A small network was shown many inputs. Here are its activations along a few directions, one row for each input.
Each table varies a few parts of the input and shows all the possible inputs, shuffled.
A made-up example of a description, with smaller parts first: one of 8 places around a ring, together with either a single point or one of 9 places along a line or (one of 3 separate values, together with one of 4 places along a line).
Shared parts are said once, and a part with two or three values counts as separate values.
In the rows, zero is written as 128.

Rows:
row 1: [102 146 193 114 136 144  82 128 123 169 169]
row 2: [105 129 197 108 153 120  93 153 153 139 169]
row 3: [102 133 212 121 163 114 120 145 156 140 158]
row 4: [106 116 185  92 128 123  68 139 170 130 167]
row 5: [170 153  13 157 103 109 186 114  98  87 103]
row 6: [174 121  25 144 131 118 179 126  87  82  69]
row 7: [ 94 128 226 137 155 116 140 143 149 129 147]
row 8: [127 128 206 118 141 155 129 138 144 179 140]
row 9: [123 121  16 159 138  62 198 111 101  50 125]
row 10: [ 91 144 221 144 137 141 129 116 119 159 148]
row 11: [121 132  12 160 123  88 184  81  73  80 124]
row 12: [135 160  25 173 128  72 178 129 114  47 122]
row 13: [135  96 163  93 101 170  54 149 178 169 106]
row 14: [127 142  34 141 145  80 179 121 100  36 117]
row 15: [115 115 169  84  89 161  63 136 168 171 131]
row 16: [131 111 178  90 106 163  77 133 159 168 150]
row 17: [172 101   8 162 127  98 198 116  88  96  76]
row 18: [146 111 200 129 154 164 121 153 151 179 113]
row 19: [100 149 208 128 145 139 108 118 125 170 159]
row 20: [133 161  27 143 132 101 166  86  74  66 114]
row 21: [151 113   9 149 117  98 205 101  84  92 103]
row 22: [130 125 191 105 131 160 101 147 143 179 151]
row 23: [150  92 172  99 119 172  67 147 169 167 125]
row 24: [119 122 219 134 134 157 149 136 136 168 129]
row 25: [102 133 181 100 113 147  59 115 139 160 167]
row 26: [149 107 184 114 145 169  92 162 151 178 124]
row 27: [ 87 121 177  84 111 120  54 142 178 133 149]
row 28: [155 134  27 132 121 117 187 111  84  79  95]
row 29: [136 105 213 144 146 165 141 150 143 167 103]
row 30: [ 84 138 173  92  98 145  45 119 148 162 149]
row 31: [134 171  21 174 113  98 163  99  88  77 122]
row 32: [190 140  10 169 113 109 179 130 102  90  75]
- The inputs of row 10 and row 29 match in every part but one. If row 31 is changed in the same way as row 10 into row 29, which row does it become? => row 32
- What do these inputs look like to the network? => one of 4 places along a line, together with either one of 3 separate values or one of 5 places along a line
- Change only the place on the line of 5 in row 4. List by row number the other rows that result. => row 2, row 3, row 7, row 27
- Start at row 14 and move only the place on the line of 4, one step at a time. The first step leads to row 20. Which rows follow, in order? => row 28, row 6
- Change only the place on the line of 4 in row 11. List by row number the other rows that result. => row 9, row 17, row 21

Rows:
row 33: [ 98 134 174 104 134 115 101 135 150 118 154]
row 34: [155 107 159 123 125 158 106 154 154 166 116]
row 35: [149 142  11 143 135  94 172 105  83  71 119]
row 36: [144 100  23 156 125 101 196 107 102  83  91]
row 37: [103 142 205 147 161 127 153 125 117 142 145]
row 38: [143 111 151  94 113 157  78 148 159 147 112]
row 39: [125 119 138  97  95 158  64 125 145 166 131]
row 40: [107 131 181 135 150 117 124 143 145 136 154]
row 41: [156 163  21 172 121  94 187 113  89  70  98]
row 42: [ 80 141 161 109 114 120  84 111 138 132 175]
row 43: [149 117 182 129 134 167 143 139 126 176 112]
- What do these inputs look like to the network? => either one of 3 separate values or (one of 2 separate values, together with one of 4 places along a line)

Rows:
row 44: [181  66 190  94 127 182  98 184 185 192  79]
row 45: [113 148 241 146 155 159 152 127 112 174 138]
row 46: [168 154  34 148 120 105 169 129 105  74 106]
row 47: [131 104  23 164 119 103 208  88  90  94 101]
row 48: [158 169  34 160 111 102 150 134 111  76  91]
row 49: [114 131 145  88  84 160  35 111 142 177 158]
row 50: [130  84 133  61  86 158  17 149 196 142 125]
row 51: [ 71 167 178 103 115 122  83  98 119 140 180]
row 52: [ 46 151 187 115 156  72 104 129 151  89 205]
row 53: [145 111  23 154 133 100 192 103  82  84 102]
row 54: [ 91 133 249 160 193  97 169 148 145 124 165]
row 55: [159 112 202 127 123 200 111 148 135 219 111]
row 56: [158 133  25 145 143 104 177 113  93  81 104]
- What do these inputs look like to the network? => either one of 5 places along a line or (one of 2 separate values, together with one of 4 places along a line)
- Change only the choice among 2 separate values in row 49. List by row number the other rows that result. => row 55
